A small network was shown many inputs. Here are its activations along a few directions, one row for each input.
Each table varies a few parts of the input and shows all the possible inputs, shuffled.
Descriptions start from the smaller parts, as in this example, which fits no table here: ring(8) and (point or (values(2) and line(4)) or line(11)).
Shared parts are said once, and a part with two or three values counts as separate values.
(in the rows, 128 means zero)

Other details of the inputs vary at random and push rows far along three fixed directions, the same in every table; ignore that.
These rows show it; all are for the same input, with only those details redrawn:
[146 149 112 161 175  98 168 141 134 119 142 134 102]
[129  91 130 104 168 130  92 145 160 122 156 124 135]
[126 102 111 137  77 195 152  92 107 111 109 116 128]
[154 174 108 162 177  78 166 145 134 121 148 128  92]
[136 139 115 109 100 132  94 115 131 126 143  98 118]
[129  95 129 104 160 129  92 142 158 124 157 121 134]
[145 147 115 130 158  98 121 139 140 124 151 119 107]
[127 112 121  98 103 151  81 116 139 124 142 101 132]

A family of inputs:
r1: [115  93 151  76 136 118  59 119 174 132 138 112 151]
r2: [128 164 140 125  84 101  80 123 112 125 125  96 119]
r3: [137 100 128 173 132 148 173 135 122 113 109 166 134]
r4: [121 149 116 114  44 170 136 103 110 133 104 127 126]
r5: [160 174 125 124  76  95 106 123 124 130 117 113 118]
r6: [126 149 138 112 118 104  65 152 134 156 136 121 127]
r7: [156 164 122 163 191  62 197 145 151 117 126 161 106]
r8: [115 134 136 130 160  97 110 139 144 137 149 143 117]
r9: [106  42 150 146 164 184 147 114 105 114 133 175 214]
r10: [144 172 127 168 147  96 160 161 120 144 124 151 108]
r11: [141 174 119 152 154  81 161 145 130 127 143 159  96]
r12: [119 153 141 137 155  82 126 131 137 115 136 120 116]
r13: [131 131 148 119 105 117  98 123 119 122 109 109 135]
r14: [110 105 119 123  84 178 128  96  98 106 111  98 132]
r15: [118 114 108 135  86 203 165 108  99 130 104 127 129]
r16: [130 129 134  90 115 106  70 129 161 123 151 122 133]
r17: [130 143 122 143  72 166 187  91 111 127  87 132 124]
r18: [141 186 134 173 198  42 195 139 134 114 124 135  97]
r19: [139 164 104 107  95 119 101 129 112 133 149 112 104]
r20: [114 110 109 151 141 170 172 126 109 133 113 139 126]
r21: [142 108 115 152 148 154 193 115 124 113 106 138 125]
r22: [101  96 163  67 142 117  67 138 161 136 139 109 156]
r23: [123  98 122  96 163 140 105 161 149 139 152 139 140]
r24: [111  96 135 145 123 171 162 118 124 122 118 162 131]
r25: [127  77 141 176 146 166 174 134 127 113 106 171 140]
r26: [141 184 105 114  80 124 101 117 105 138 144  98  95]
r27: [134 158 110 101  91 124 105 110 121 147 124  84 116]
r28: [127  80 142 149 122 175 170 131 124 132  92 159 150]
r29: [112  60 136 131 156 177 170 114 120 105 104 127 152]
r30: [124 142 129  98 160  91 108 147 137 137 143  95 125]
r31: [140 142 107 102  85 133  94 116 127 120 143 101 119]
r32: [132 100 150 113 146 111  81 138 152 134 127 130 144]
r33: [130 143 129 139  46 168 118 109  92 134 109 127 119]
r34: [125 112 135  84  99 139 107 121 150 135 124 127 145]
r35: [ 91  61 155  89 170 151  78 148 169 143 142 148 163]
r36: [131 150 122 155  43 150 121  92  93 125  96 112 119]
r37: [142 175 128 138 143  74 127 132 150 125 145 127 104]
r38: [125 149 102 102 114 134 102  87  94 124 162  96 170]
r39: [ 95 100 144 144 145 160 173 130 117 122 107 151 141]
r40: [145 147 110 156 184  90 172 131 134 124 127 127 108]
r41: [131 170 133 117 152  87 115 152 152 145 147 136 114]
r42: [134 123 136 124 133 111  92 159 134 137 147 151 129]
r43: [141 142 134 174 183  82 172 157 134 144 115 156 119]
r44: [ 95  66 145  87 179 153  89 159 144 136 149 123 158]
r45: [143 178 123 197 173  65 174 158 111 137 131 160  91]
r46: [128 178  95 144  64 146 136  93  81 134 119  99  96]
r47: [127 176 114 138  51 132 157  84 104 138  90 106 112]
r48: [126  60 117 126 146 186 183 130 133 122 111 153 151]
r49: [111 122 136  91 149 116  67 146 129 133 162 103 127]
r50: [161 170 123 168 166  70 182 163 131 137 122 158 108]
r51: [114  67 121 153 157 176 164 117 124 110 118 142 138]
r52: [131 129 120 160  80 173 173 127  96 132  95 155 130]
r53: [115 116 142  95 131 107  57 123 162 129 150 115 135]
r54: [112  86 150 164 144 155 190 138 112 123  90 153 148]
r55: [ 99 114 150 104 114 141  95 122 122 124 135 123 134]
r56: [140  95 155 114 162 115  94 151 161 131 130 140 148]
r57: [160 187  99 106  78 103 120 107 122 126 131  88 104]
r58: [144 146 137 125 160  82 138 133 161 125 135 133 118]
r59: [ 98  71 153 152 138 183 158 144 107 129  99 158 157]
r60: [141 158 113  91  81 132 103 115 128 144 127  87 120]
r61: [107  92 148  96 189 122  98 116 142 120 174 149 199]
r62: [127 188 125 153  38 134 128 104  66 128 103 105 102]
r63: [133 117 126  92 139 117  71 137 153 129 159 106 129]
Question: Changing only one part turns r28 into r60. The same change can be made to r6. Which row results?
Answer: r20
Question: Changing only one part turns r55 into r49. The same change can be made to r4. Which row results?
Answer: r23
Question: What is each input in this table made of?
Answer: values(3) and (point or (line(4) and ring(5)))
Question: Start at r11 and move only the ring(5) part, one step at a time. The first step leads to r4. Which rows follow, in order?
Answer: r34, r7, r16
Question: Which other rows does r26 become when the values(3) part takes its other values? List them by row number.
Answer: r24, r33

A family of inputs:
r64: [127 125 135 163 210  92 151 166 127 125 143 148 115]
r65: [121 150 136 100 142  83  54 145 145 135 170 117 121]
r66: [117 132 135 100  71 151 105 100 114 134 116 115 153]
r67: [131  62 120 139 178 169 181 136 139 117 121 156 150]
r68: [132 116 147 148  66 158 150 131 124 139  75 157 123]
r69: [101  96 138  87 117 161  75 129 126 139 140 118 153]
r70: [127  69 125 139 154 166 158 121 141 108 121 140 134]
r71: [107  84 139  97 146 155  91 140 134 136 151 143 161]
r72: [121  56 126 127 179 171 161 139 143 122 121 141 147]
r73: [127 115 141  96  56 156  71  94 119 127 118 103 159]
r74: [145 195  95 169 137 103 216 118 105 128 113 122  83]
r75: [133 103 116 156 174 143 200 124 139 112 128 164 127]
r76: [111 130 145 114 115 122 110 121 132 128 121 116 132]
r77: [121 158 131 128  57 134 119  89 109 120 108 112 125]
r78: [135 131 100 159 124 159 216 108 108 116 107 146 120]
r79: [133 124 111 154 124 153 184 113 115 113 106 120 107]
r80: [136 144 131 142 177  78 107 155 135 126 156 133 115]
r81: [131 151 147 110 149  72  80 147 147 134 143 103 122]
r82: [137 122 146 139 188  85 103 202 167 154 149 168 111]
r83: [121 116 142 111  60 156  89  91 117 120 108 105 146]
r84: [110  77 140 104 153 155  89 145 129 135 141 127 155]
r85: [120  74 135 134 144 166 121 130 123 119 136 149 158]
r86: [136 134 121 173 115 144 200 111  94 118  94 144 138]
r87: [155 148 115 115 159  85 111 139 155 126 157 119 117]
r88: [136 163 110 130  59 150 115 104  83 134 122 103 127]
r89: [141 114 118  98  41 178 101 125 147 141  99 118 111]
r90: [129 150 125  92 158  84  93 144 161 133 156 102 104]
r91: [136 217 119 141  95  81 149 112 102 139 114 104 102]
r92: [129 156 133  96 142  83  55 145 144 139 177 122 131]
r93: [147 217 119 147  86  77 144 103 109 129 122 118 107]
r94: [114  75 147 131 164 147 139 138 134 127 114 139 161]
r95: [130 192 119 164 159  78 159 144 112 131 140 130  89]
r96: [127 124 119 118 125 132 127 114 143 118 134 121 118]
Question: What is each input in this table made of?
Answer: values(3) and (point or (values(2) and ring(5)))
Question: Changing only the values(3) part turns r77 into r65. The same change can be made to r76. Which row results?
Answer: r95
Question: Which other rows does r93 become when the values(2) part takes its other values? List them by row number.
Answer: r73
Question: Which other rows does r64 become when the values(2) part takes its other values? List them by row number.
Answer: r95
Question: Which other rows does r71 become when the values(3) part takes its other values? List them by row number.
Answer: r66, r78
